These are the activations of a small neural network, seen along a few directions. Each row is one input.
In each table, some parts of the input vary, and every possible input appears once, in random order.
Descriptions start from the smaller parts, as in this example, which fits no table here: values(2) and (point or ring(9) or (line(4) and ring(8))).
Shared parts are said once, and a part with two or three values counts as separate values.

Other details of the inputs shift rows strongly along two fixed directions, in all tables alike. That doesn't count.

Rows:
x1: [-54, -13, 40, 4, -19, -31, 38, -24, 14, -59, 4, -14, 6]
x2: [-66, -11, 28, -14, -9, -22, 36, -8, 18, -37, -11, -28, -13]
x3: [43, -2, -12, 20, -33, 37, 0, 1, -20, 10, 1, 32, 7]
x4: [53, 23, -20, -13, 62, 18, -68, 8, -10, 64, 35, 33, 10]
x5: [30, -8, -4, 35, -4, -5, 47, -10, 7, -9, -13, -7, 13]
x6: [24, 21, -26, -21, 44, -2, -62, 17, -2, 47, 12, 1, -2]
x7: [-46, -24, 34, 18, -71, -21, 69, -19, 1, -87, -8, -15, 4]
x8: [-2, 20, 9, -17, 58, -12, -46, -16, 13, 23, 25, 4, 6]
x9: [44, -19, -26, 32, -88, 40, 29, 22, -37, -13, -21, 21, -1]
x10: [25, 16, -22, -23, 48, 0, -58, 20, -5, 48, 15, 5, -3]
x11: [-76, 10, 17, -33, 39, -38, -10, -6, 34, -8, -11, -41, -16]
x12: [-4, -11, 10, 6, -24, 13, 22, -1, -6, -13, -1, 13, -1]
x13: [50, -22, -16, 30, -85, 45, 38, 16, -37, -18, -10, 32, 2]
x14: [-106, 19, 34, -44, 76, -76, -31, -24, 50, -17, 1, -62, -10]
x15: [-4, -2, 9, 9, -16, 14, 15, -7, -3, -8, 1, 14, 1]
x16: [37, 1, -18, -5, 2, 14, -24, 16, -17, 23, 12, 14, 3]
x17: [24, -9, -5, 25, 5, 8, 50, -3, 10, 7, -23, -6, 2]
x18: [27, 11, -31, -10, 14, 16, -46, 19, -9, 45, -6, 4, -6]
Each input here is: values(2) and (point or line(8)).
Changing only the values(2) part turns x11 into x6. The same change can be made to x3. Which row results? -> x8

Rows:
x19: [-11, 2, 14, 3, -14, -1, 0, -16, 1, -20, 9, 7, 7]
x20: [-48, -2, 30, -12, 35, -24, 21, -20, 30, -13, -2, -17, -4]
x21: [-4, -8, 9, -4, -15, 0, 8, -2, -7, -20, 7, 2, -2]
x22: [-14, -6, 12, 0, -23, 7, -1, -7, -8, -17, 7, 14, 1]
x23: [-37, 2, 27, -15, 18, -29, 9, -20, 19, -28, 11, -22, 1]
x24: [5, -2, 4, 14, 1, -7, 23, -13, 6, -11, -3, -8, 8]
x25: [24, -12, -5, 8, -23, 16, 28, 12, -13, -7, 0, 10, -2]
x26: [58, 5, -24, 3, 21, 32, -23, 15, -11, 52, 4, 27, 1]
x27: [24, 18, -12, -12, 25, 13, -48, 2, -5, 35, 19, 17, 3]
x28: [30, 18, -18, 3, 38, 11, -36, 2, 1, 45, 5, 13, 5]
x29: [9, -11, -12, 13, -33, 16, 14, 18, -17, 2, -14, 8, -3]
x30: [-6, -5, 10, 1, -19, 3, 6, -4, -7, -20, 7, 8, 0]
x31: [7, -6, -2, 8, -41, 20, -2, 3, -20, -8, 2, 20, 1]
x32: [-14, -6, 10, 0, -8, 4, 18, 1, 1, -10, 0, 8, -4]
x33: [45, 8, -39, -16, 7, 26, -32, 35, -16, 47, -1, 11, -12]
x34: [37, 17, -11, -11, 32, 11, -40, 3, -5, 31, 23, 18, 6]
x35: [-9, 1, 10, 18, -2, -5, 13, -19, 8, -12, -5, 0, 10]
x36: [-39, 7, 23, 2, 33, -31, 17, -24, 28, -19, -2, -23, 4]
x37: [18, 2, -18, 6, -46, 10, -5, 6, -14, -12, -9, -2, 1]
x38: [-11, 0, -3, 21, -9, -7, 8, -5, 4, -4, -18, -11, 5]
x39: [-6, -6, 8, 2, -4, 0, 24, 3, 1, -12, 0, 1, -3]
x40: [-60, 0, 25, -20, 24, -23, 13, -8, 23, -14, 0, -20, -11]
x41: [18, -12, -10, 20, -27, 15, 20, 8, -10, 4, -19, 4, 1]
x42: [-17, 1, 3, 5, -20, -6, -6, -4, -2, -14, -6, -6, 3]
x43: [13, -6, -17, 1, -52, 17, -5, 15, -22, -9, -9, 5, -6]
x44: [8, -10, -10, 12, -47, 18, -5, 12, -25, -5, -7, 15, 0]
x45: [-5, -6, -6, -3, -11, -3, 18, 3, 8, -5, -20, -20, -8]
x46: [-9, 9, 0, -37, 90, -56, -57, 16, 12, 25, 32, -21, 4]
x47: [6, -10, 8, 4, 3, -2, 33, -7, 7, -8, -3, -7, 0]
x48: [-14, 22, -13, -24, 65, -22, -43, 0, 24, 37, -5, -28, -8]
x49: [4, -6, 10, 9, 3, -1, 31, -7, 8, -9, -5, -1, 1]
Describe the family of inputs behind these rows. -> point or (ring(5) and line(6))
Which other rows does x38 become when the ring(5) part takes its other values? List them by row number. -> x29, x41, x42, x44
Which other rows does x39 become when the line(6) part takes its other values? List them by row number. -> x25, x29, x32, x33, x40

Rows:
x50: [-72, 7, 41, -43, 71, -35, -3, -18, 40, -4, 13, -24, -12]
x51: [53, 2, -13, 19, -4, 12, -11, 2, -17, 10, 17, 25, 16]
x52: [46, 12, -19, 7, 17, 17, -34, -2, -10, 29, 16, 24, 14]
x53: [50, -5, -15, 17, -23, 44, -2, 8, -26, 22, 5, 39, 4]
x54: [-80, 5, 11, -44, 23, -43, -35, 3, 18, -14, -2, -41, -17]
x55: [-5, 26, 4, -30, 86, -5, -59, -6, 19, 54, 24, 4, -3]
x56: [-37, -18, 17, 5, -29, -13, 56, -5, 12, -39, -24, -24, -10]
x57: [24, 4, -17, -9, -37, 23, -49, 19, -36, 7, 17, 28, -2]
x58: [54, 8, -30, 4, 32, 4, -31, 16, -8, 45, 3, 5, 8]
x59: [46, -5, -8, 9, -7, 21, 2, 10, -18, 10, 17, 31, 8]
x60: [-34, -20, 16, 46, -94, -15, 84, -25, 4, -86, -36, -26, 10]
x61: [-47, 5, 18, -25, 58, -38, 8, -5, 31, -1, 1, -37, -12]
x62: [-32, -10, 12, 11, -33, -2, 47, -2, 9, -27, -26, -14, -7]
x63: [32, -10, -19, 35, -60, 27, 29, 3, -17, -5, -25, 10, 3]
Describe the family of inputs behind these rows. -> values(2) and (point or ring(6))
Which other rows does x55 become when the ring(6) part takes its other values? List them by row number. -> x50, x51, x52, x53, x59
